These are the activations of a small network on made-up records, seen along a few directions, one row for each record.
Each row is followed by the record's values for the fields K, Z, V, W.
Not every record has every field; a missing one is left out.
Other fields move the rows too, some of them a lot.
[  0   7   2  -6 -18   4   8  -7  39  -8  -2 -15] | K=k4 W=w2
[  4   6  -8   5  19 -58 -16 -13 -40  -7 -22  55] | K=k2 Z=z2 W=w3
[ 35  -5   3  18  -9  31  -3  20  17   1  -2 -20] | K=k3 V=v2 W=w2
[ 20  21 -11   5 -16  33   1   7  20 -24  -1   0] | K=k2 Z=z2 W=w2
[ -2  15   1  15   8 -36  -5 -10 -33 -14 -13  27] | K=k2 Z=z2 W=w3
[ 4 -6 -4 -9  4 -5 17 -3 23 -9 -7  5] | K=k4 W=w2
[ 21 -10 -24 -22 -13  95  30   1  98  -1  48 -41] | K=k1 W=w4
[ -1  22   1  10   4 -19  -5  -8 -26 -13 -10  17] | K=k2 Z=z2 W=w3
[ 16  23 -12   7 -16  32   7  12  21 -21   0  -6] | K=k2 Z=z2 W=w2
[ 19 -22   8  -3 -18  40 -10  51  13  -9  -4 -22] | K=k3 V=v1 W=w2
[ 16  12 -13   4 -21 -13 -14   1  15 -13  -1  25] | K=k2 Z=z2 W=w2
[ 15  -2  23  34 -13  23 -30  -7  33  10  -1  -4] | K=k3 V=v2 W=w2
[ -6  -3 -12 -24  22  26  17 -16  21  25  47 -20] | K=k1 W=w3
[ 34  26 -23   3 -42  62   7  29  69 -24  21 -17] | K=k2 Z=z2 W=w4
[ 18  12  -9   6  -3   9  -4   2   9 -28  -6  21] | K=k2 Z=z2 W=w2
[  8  -2 -19 -28 -27  54   8  37  17 -33  10 -15] | K=k2 Z=z1 W=w2
[ 32   5   5   8 -22  80  -3  52  71  -8  12 -25] | K=k3 V=v2 W=w4
[ 17  24  -7   6 -15  23   2   4  19 -25  -1   1] | K=k2 Z=z2 W=w2
[ 20 -17 -24 -22  -3  25  19  44  40  11  33 -35] | K=k3 V=v1 W=w2
[  2  -5  23   1  15 -43  -4 -10 -57  14  -9 -31] | K=k3 V=v2 W=w1
[ -1  -7 -14 -22 -38  74  28  49  62 -30  15 -20] | K=k2 Z=z1 W=w4
[ -4  19 -24 -29 -24  29  20   1  17 -22   6  16] | K=k2 Z=z1 W=w2
[-14   8  10  -7  -4 -34   1 -20  -1   3  -6  -5] | K=k4 W=w3
[ 41 -39  -6   7 -18  90  12  51  59   6  18 -50] | K=k3 V=v1 W=w4
[-46   9   5 -24   0 -46   3 -18 -61  -2  -6  17] | K=k2 Z=z1 W=w1
[-23  16 -19 -25  -1 -33  12 -18 -29 -14  -9  39] | K=k2 Z=z1 W=w3
[-22 -17  31   8   0 -70 -44 -14 -26   5 -36  31] | K=k3 V=v2 W=w3
[-39   2  25   0  13 -96 -22 -45 -53  15 -23  25] | K=k4 W=w1
[ 28 -15   8  12  -4  15 -15  22   8   4  -1  16] | K=k3 V=v1 W=w2
[ 29  -1   9  13 -21  49  -7  31  30  -2  16 -14] | K=k3 V=v1 W=w2
[  6 -23  -4  -8   4 -17 -24  49 -19   6  13  -9] | K=k3 V=v1 W=w3
[ -3  21  -1   9  -2 -17  -3  -7 -24  -9  -9   7] | K=k2 Z=z2 W=w3
[  5  19  -8 -13  -8  39  26 -27  36 -10  21   3] | K=k1 W=w2
[-38  13  21   3  25 -49   5 -30 -47   7 -12   0] | K=k4 W=w1
[ -3   1 -22 -42 -17  50  14  19  28 -23  11   1] | K=k2 Z=z1 W=w2
[ 13  29  -3   1   2  27  20 -19  43  16   3  -4] | K=k1 W=w2
[ -5  38 -14  -3  19 -16 -14   1 -40   1  15   0] | K=k2 Z=z2 W=w1
[ 14   7  15  19 -13  20  -8  38  26   0   6 -12] | K=k3 V=v2 W=w2
[-29  -1   9 -30  -6  -2   7  17 -12 -11  -7  -4] | K=k2 Z=z1 W=w3
[ 18  23  -6   9 -18  26   5   9  18 -21   1   1] | K=k2 Z=z2 W=w2
[-19   7   9  -4  16 -20  10 -17 -12   0 -14   0] | K=k4 W=w3
[ 18   3 -14 -13 -10  71  30  23  81 -22  16 -30] | K=k4 W=w4
[-13  -2  17  34  -3 -24 -22   5 -37  10 -15  14] | K=k3 V=v2 W=w3
[ 8 -8 15 17  8 22 -7  7 31  8  0 -3] | K=k3 V=v2 W=w2
[  2  26  -5   5   7  -3  -2  -3 -18 -16   0   4] | K=k2 Z=z2 W=w3
[ -2  10   0  12  25 -42  -4 -56 -63  14  11  31] | K=k1 W=w1
[ -7   3   8  31   9   1 -17   9 -29   2  -9  -1] | K=k3 V=v2 W=w3
[-39  11  19   4  20 -60  -1 -37 -52   9 -20   5] | K=k4 W=w1
[ -4 -26  17   5  -5 -33 -25  22 -46   5 -22  10] | K=k3 V=v1 W=w3
[  6  -3  -8 -10   0   6  17  -3  31 -11  -6  -9] | K=k4 W=w2
[ 22  23 -15  -5  -6  43  -1  12  28 -24   0   1] | K=k2 Z=z2 W=w2
[  3 -10   6   4  26 -46  -8 -31 -58  27 -18 -14] | K=k3 V=v2 W=w1
[ 27  19 -26  -7  -3  24  -6  18  30 -21  13   2] | K=k2 Z=z2 W=w2
[-16  28   1  -8   1   1  20 -41  -5   1  18  10] | K=k1 W=w3
[ -3   6 -26 -31 -20   5  14  -5  10 -22   0  33] | K=k2 Z=z1 W=w2
[-42  11  23 -10 -14 -45 -16  -4 -70  -7 -16  16] | K=k2 Z=z1 W=w1
[-24   4   9   0   7 -64   1 -21 -14   7 -13  13] | K=k4 W=w3
[ -2  -3 -10 -19 -29  33   5  33  12 -38   7  -1] | K=k2 Z=z1 W=w2
[-19  -5   4  -4  21 -62   2 -23 -26   6 -23  23] | K=k4 W=w3

Here are new rows. What are their fields?
[  8 -42  11  -4  12   6  -2   2  13  12  -1   5] | K=k3 V=v1 W=w2
[-54  -4  14 -17   6 -33   2  -6 -62 -11  -4  -1] | K=k2 Z=z1 W=w1
[-15  32  -5   9  10 -44 -22 -18 -51  -1  -1  14] | K=k2 Z=z2 W=w1
[ 25 -19  -6 -11 -26  65  31  39  65  -4   7 -40] | K=k3 V=v1 W=w4
[ 23   1 -18 -14 -10  79  28  21  82 -27  18 -29] | K=k4 W=w4
[  7  21 -10  -4  18 -10 -12   4 -19 -11  -1  20] | K=k2 Z=z2 W=w3
[ 33  33 -16  -9 -11  81  22   3  94   9  18 -22] | K=k1 W=w4
[  3 -20  -4 -14   8  19  21 -30  29  15  12   6] | K=k1 W=w2
[  3   0  -9  -9   5  22  26   5  32 -13   4 -17] | K=k4 W=w2
[ -8  33   6   5  15 -14  12 -35  -1  28  -7   8] | K=k1 W=w3
[  0  -1  16  35   3 -72  -9 -54 -28  34  -9  43] | K=k1 W=w3
[-22  -2  39  28  29 -87 -28  -4 -79  21 -29  40] | K=k3 V=v2 W=w1
[ -1 -12  -1  -7  -1  30  29 -26  36  13  17 -13] | K=k1 W=w2
[ 22   9  -1  11 -26  18  -5 -40  21  -5  16  14] | K=k1 W=w2
[ 22  20 -15  -1  -7  36   5  11  25 -30   4  -7] | K=k2 Z=z2 W=w2
[-22  27  12  14   7 -51 -13 -24 -64   2 -15  15] | K=k2 Z=z2 W=w1
[ 20  23 -30 -18 -24  82  33  -5  85 -18  44 -16] | K=k1 W=w4
[-40  11  10 -12 -10 -48 -10   2 -72 -11 -12  10] | K=k2 Z=z1 W=w1
[ 38  24 -22  -3 -28  85  10  29  65 -28  13 -17] | K=k2 Z=z2 W=w4
[ 15 -20  11   2 -24  36  -9  50  12  -8  -3 -21] | K=k3 V=v1 W=w2
[-39   7  16  -7  -5 -58  -7  -2 -80  -8 -14  20] | K=k2 Z=z1 W=w1
[ 13  -8 -24  16 -24  83   5  31  68  -7   1 -28] | K=k3 V=v2 W=w4
[ -5  -2  -4 -24  32 -28  -3  -8 -12   5  -8  14] | K=k4 W=w3
[ 23  21 -17   5  -9  28   7  12  16 -18   0   3] | K=k2 Z=z2 W=w2
[ 33  22 -14   2 -29  66  13  26  62 -31  12 -13] | K=k2 Z=z2 W=w4
[  5   3 -11 -13   4  29  18   1  39 -16  -2 -17] | K=k4 W=w2
[  1   4  17  25  17 -41 -17 -12 -67  24 -17 -11] | K=k3 V=v2 W=w1
[ 24  22 -17   3 -10  41   7  14  22 -25   6  -7] | K=k2 Z=z2 W=w2
[ 27  15 -13   5 -12  53  14 -26  26 -10  28  -1] | K=k1 W=w2
